A small network was shown many inputs. Here are its activations along a few directions, one row for each input.
In each table, some parts of the input vary, and every possible input appears once, in random order.
A made-up example of a description, with smaller parts first: one of 2 separate values, together with either a single point or one of 9 places along a line or (one of 4 places along a line, together with one of 5 places around a ring).
Shared parts are said once, and a part with two or three values counts as separate values.

Other details of the inputs shift rows strongly along two fixed directions, in all tables alike. That doesn't count.

A family of inputs:
R1: [ 12.1  17.6   4.6 -33.0 -22.3  29.7  21.6  31.0  -1.7  22.4  13.2]
R2: [ 28.4  29.9 -10.9  -9.7  -9.9  36.6  38.9  31.0  -4.9  45.9   3.7]
R3: [ 13.6  12.7   4.6 -34.3 -21.9  26.9  21.3  34.4   3.8  25.9  10.8]
R4: [-11.7 -13.9  11.0  16.7  -0.9 -16.8 -35.5 -36.3   9.0 -42.7  -4.3]
R5: [-26.6 -28.1   8.9  -8.6   3.9 -22.9 -48.3 -13.2  -0.1 -38.3   0.5]
R6: [-28.0 -35.2  -0.2  29.7  -4.2 -22.5 -25.8 -37.7  -5.6 -17.8 -28.7]
R7: [-15.9 -12.1 -10.8 -76.7 -34.0  -6.5 -14.6  34.8 -29.0  13.1  17.5]
R8: [ -2.3  -1.9  -1.1 -31.0 -13.7  -5.9  12.3  22.0  -1.7   7.1   9.4]
R9: [  4.8  18.3  14.7  64.6  27.0  -9.7  30.4 -42.1  24.8 -40.9   2.2]
R10: [ 14.5  31.8  -7.6  -9.0  -0.7  40.5  38.0  35.3 -12.4  43.1  12.0]
R11: [ -2.0   8.3   6.5  16.5   5.8  -8.2  15.0 -17.9   6.4 -21.8   7.9]
R12: [ 10.9   6.8  -7.4 -23.2   0.6  19.7  14.5  40.0  -7.2  43.4   2.1]
R13: [-35.3 -48.8   8.2 -18.0   1.8 -39.6 -74.0 -16.5   0.3 -46.9  -4.1]
R14: [ 13.4  17.5  -0.5  71.6  34.1 -12.3  23.6 -47.1  16.2 -21.6 -10.1]
R15: [ 19.5  31.5  14.4  47.5  22.4   9.3  61.3 -10.8  26.7  -9.3   7.5]
R16: [ 14.2  10.0   4.9 -34.3 -21.8  23.4  21.3  37.2   7.9  28.4   8.3]
R17: [ 19.0  33.7   5.5  61.7  31.7  25.2  42.2 -10.0  16.2   5.8  -0.1]
R18: [  9.6  33.5  20.0  54.4  24.1  28.4  47.5  -6.6  26.8 -12.5  11.1]
R19: [ 30.8  26.1  -1.2  53.3  31.6   2.6  53.9 -12.0  22.6  15.1  -8.4]
R20: [ 12.5   6.7  -1.4  50.8  17.2  -3.6  -2.9 -36.2  12.1 -15.5 -13.2]
R21: [  7.7  -7.7 -19.2 -55.7 -27.6   8.5 -14.7  37.9 -20.2  41.7  -1.7]
R22: [  3.1  -7.7  -9.5   5.6  -1.9  -8.3 -26.7 -17.1  -6.3  -4.1 -10.7]
R23: [-34.6 -20.3  -6.0 -86.2 -36.8   4.8 -48.8  36.4 -39.5   3.0  22.2]
R24: [-21.4 -41.5 -14.0 -12.2   4.1 -57.2 -68.7 -39.0 -19.5 -32.4 -16.2]
R25: [ -9.2 -31.5   1.5  17.4  22.4 -31.2 -47.1 -23.1   3.3 -20.5 -17.1]
R26: [24.2 26.8  8.2 58.6 37.0 20.3 42.5 -5.2 22.4 11.3 -4.7]
R27: [ 15.7  11.7 -16.6 -26.1  -6.1   6.8  27.1  29.7 -11.2  42.9   2.0]
R28: [  9.4  21.3   3.3 -29.8 -23.7  31.6  21.6  27.2  -4.5  20.2  15.7]
R29: [-13.1  -7.5 -26.4 -65.9 -28.9  -5.7 -26.3  20.4 -46.0  24.0   8.3]
R30: [-24.2 -38.1  13.3   4.8  11.9 -35.1 -49.8 -16.8  16.0 -41.7  -7.4]
R31: [-50.4 -44.1  15.9  19.1 -10.5 -32.1 -37.9 -43.0   2.7 -50.2 -20.6]
R32: [ 11.3  -5.6 -12.5 -18.6 -10.5   3.5 -12.1  13.3  -7.3  23.0  -7.0]
Each input here is: one of 2 separate values, together with either a single point or (one of 3 separate values, together with one of 5 places along a line).
The inputs of R32 and R3 match in every part but the choice among 2 separate values. If R17 is changed in the same way as R32 into R3, which row does it become?
Answer: R18
Which other rows does R6 become when the choice among 2 separate values takes its other values? List them by row number.
Answer: R31

A family of inputs:
R33: [ 13.4  10.6  -3.1 -21.9 -22.4  12.1  63.1  18.2 -11.6  35.5  -2.7]
R34: [  2.6 -14.7  17.8  85.8  22.6  -5.0  12.8 -20.9  51.1 -17.8 -34.3]
R35: [  0.3  16.6 -20.8  -5.8 -14.7   5.0  54.9  41.5  -8.6  39.5  10.3]
R36: [ -9.5 -23.3 -15.3 -35.0 -11.7 -34.4 -55.6 -14.5 -53.7 -24.1   9.2]
R37: [29.7 16.8  1.3 -8.9 -3.4 43.2 11.7 52.4  3.7 31.5  8.8]
R38: [ -4.7 -21.4  -4.4 -42.7 -28.3 -19.7 -59.0 -25.1 -11.5  -3.1  -9.6]
R39: [  6.6 -35.0 -13.3 -49.8   0.6 -45.7 -55.4  10.9 -15.0 -23.6   3.5]
R40: [ 14.2  17.9  10.1  71.4  15.3   9.5   0.0 -53.2  31.2 -19.3 -28.5]
R41: [ 13.2  47.9 -23.4 -15.4 -19.4  17.8  38.7   7.0 -25.2  34.0  12.6]
R42: [-34.2   5.0  49.8  47.8  34.8  -7.0  12.3 -40.6  42.4 -78.0  14.2]
R43: [ -8.2  46.7   9.1 -28.0 -40.1  38.0  34.6  24.1  16.9  -7.7  39.8]
R44: [ 31.6  28.9  -7.5 -26.1 -12.7  24.7  24.9  31.9  24.8  46.1   8.1]
R45: [ 16.1  13.9   6.3  79.1  26.4  -1.6 -11.0 -35.9  54.6 -19.2 -22.2]
R46: [ 27.2  20.8   7.5 -10.9 -13.9  51.7  19.4  29.8 -17.2  29.6   3.0]
R47: [-19.9 -61.3   0.2 -36.8 -22.8 -37.4 -49.7   7.1   5.5  -4.3 -17.6]
R48: [ -1.8   0.6   3.4  71.1  15.8 -25.1  38.1 -47.5   6.3 -19.7 -18.4]
R49: [-10.6  21.1 -10.1  -4.4  16.4  39.9  25.8  42.7  -9.1  38.8  17.2]
R50: [ -7.1  16.5  14.6  66.8  49.3 -18.7  24.9 -53.0   1.9 -23.5  -6.8]
R51: [ 20.3  22.6 -12.5  -5.1  -8.8  48.4  26.4  26.9 -33.6  25.8  16.7]
R52: [ 12.3  15.1  15.7 -28.7  14.2  27.1  30.1  42.1  14.5  46.0  10.2]
R53: [ -5.2   6.0 -21.6   4.0 -18.4  32.5  42.0  45.6  -4.1  41.3   4.9]
R54: [  6.7   5.9  24.7  52.8  50.2 -22.6  24.7 -53.5  20.7 -24.2 -13.8]
R55: [ 13.6 -18.0  27.0  62.6  12.1 -13.6  23.3 -45.7  35.0 -16.9 -30.2]
R56: [ -7.0  -8.1   1.6  82.7  14.1  -0.1  27.0 -44.6  11.9 -19.9 -25.4]
R57: [-15.2 -41.2 -24.5 -24.3  -4.3 -18.8 -78.0  13.1 -28.2 -23.5   9.4]
R58: [-42.6 -25.9 -13.2 -36.2  14.5 -45.0 -56.6   2.1 -29.3 -13.5   6.3]
R59: [ 14.7  44.7 -31.1 -11.4  -9.2   9.0  31.0  28.1  -3.2  36.9  20.3]
R60: [  9.1  -1.2  39.4  57.5  45.2  -6.1  11.5 -51.4  32.7 -16.7 -17.1]
R61: [  5.8 -29.0  -5.6 -48.8 -11.1 -34.8 -46.6 -13.8 -35.5 -22.9   0.0]
R62: [ -6.8 -11.4 -19.5 -51.9 -23.6 -35.2 -44.1 -27.0 -23.8 -12.1 -10.0]
R63: [ 14.0   6.5 -11.3 -24.3 -11.1   2.8  58.8  42.3   8.9  36.9  -0.7]
R64: [ 44.1  12.3   7.2 -21.6  -0.2  25.7  23.6  47.6  12.6  34.2  14.9]
R65: [-59.3 -44.2  17.5 -44.6 -50.5 -25.5 -37.5   0.8  -4.9 -58.7  14.5]
R66: [ 39.2  -6.0  30.6  62.9  32.4  -8.7   4.4 -47.5  29.3 -30.7 -13.5]
R67: [-25.5 -22.3 -35.7 -24.3 -18.7 -19.3 -72.0  -3.5 -14.7 -10.1   0.3]
R68: [-24.9 -15.3 -27.4 -23.1 -26.7  -9.6 -60.0 -23.7 -32.9 -10.1  -6.2]
R69: [ -3.8  -2.0  30.3  81.6  59.4  -0.7  -5.4 -29.0  49.0 -21.9 -21.3]
R70: [-39.3 -33.1  11.7 -35.0  -5.9  -2.5 -67.7 -12.2 -28.4  -5.9 -14.8]
R71: [-10.0  25.8  -3.7  -7.0   5.0  49.0  33.5  20.5 -28.8  37.1  10.0]
R72: [  9.3  22.7  -0.9 -33.7  20.3   9.7  42.9  38.8   2.7  36.2  12.7]
R73: [  2.1   8.6   5.9  -5.8 -31.7  44.5  38.8  27.9  -9.6  41.0 -13.7]
R74: [-30.9 -27.4  20.0 -49.9 -33.0 -16.7 -54.0   4.0  -8.5 -74.4  36.0]
R75: [ -8.7 -29.4 -22.9 -33.1   0.6 -45.4 -65.4   8.6 -32.2 -25.5  13.8]
R76: [ 29.3  36.9 -24.2 -31.7  -6.6   8.6  39.0  28.8  13.8  37.1   9.9]
Describe the family of inputs behind these rows.
Answer: one of 4 separate values, together with either a single point or (one of 2 separate values, together with one of 5 places around a ring)
The inputs of R57 and R49 match in every part but the choice among 4 separate values. If R36 is changed in the same way as R57 into R49, which row does it become?
Answer: R50
The inputs of R64 and R52 match in every part but the choice among 4 separate values. If R66 is changed in the same way as R64 into R52, which row does it become?
Answer: R60
Which other rows does R44 become when the place on the ring of 5 takes its other values? List them by row number.
Answer: R45, R59, R67, R76
Which other rows does R67 become when the choice among 2 separate values takes its other values? List them by row number.
Answer: R68
Which other rows does R47 become when the choice among 2 separate values takes its other values? List them by row number.
Answer: R55

A family of inputs:
R77: [30.4 19.5 18.4 19.8  6.1 13.5 60.1 13.4 36.8 12.2  1.3]
R78: [ 3.6  8.4  5.6 10.6 -6.2 36.0 32.6 31.1 13.8 32.3 -3.7]
R79: [-44.6 -20.0 -11.9 -90.5 -63.4  -2.7 -29.2  18.2 -55.0   5.5  12.3]
R80: [-12.4  27.2   1.2 -26.8 -13.2  27.9  34.5  20.2 -24.8   6.9  27.8]
R81: [-15.1   2.2  10.6  44.7  14.8 -17.6 -21.4 -54.4   5.9 -62.3   4.5]
R82: [ 27.3 -20.2 -18.3  37.8  40.1 -57.9 -33.1 -43.2  14.2 -15.4 -27.4]
R83: [-36.6 -68.5   7.5  -0.1 -11.1 -42.9 -85.5 -42.6   0.3 -40.0 -34.7]
R84: [  2.3   2.8  -1.4 -64.5 -23.6  12.1  16.6  58.9   0.1  27.9  20.9]
R85: [27.9 27.9 20.9 17.6 29.2 16.2 47.9 22.3 34.6  5.2 15.8]
R86: [ 40.8  23.8 -24.9  47.2  25.6  21.2  35.5  -0.7  -1.1  58.3 -26.7]
R87: [ -0.8  -2.2 -24.5  53.1  25.9 -45.8 -16.9 -66.5 -18.5 -23.0 -20.1]
R88: [24.4 31.5 12.0 38.2 11.3 46.1 31.6 12.0 23.1 17.1  2.3]
R89: [-18.0  21.9  -3.1 -21.2 -26.0  23.0  41.3  21.2 -18.8  10.1  21.8]
R90: [  9.7 -12.1  17.2  29.6  28.2 -30.9 -36.6 -30.9  36.0 -52.6   0.5]
R91: [-38.8 -42.2  -9.4 -95.5 -37.6   2.0 -77.3  41.1 -46.6  17.7   5.4]
The inputs of R79 and R77 match in every part but one. If R81 is changed in the same way as R79 into R77, which row does it become?
Answer: R90
Describe the family of inputs behind these rows.
Answer: one of 3 separate values, together with either a single point or one of 4 places along a line
Start at R88 and move only the place on the line of 4, one step at a time. The first step leads to R91. Which rows follow, in order?
Answer: R78, R83
Which other rows does R87 become when the choice among 3 separate values takes its other values? List them by row number.
Answer: R82, R86
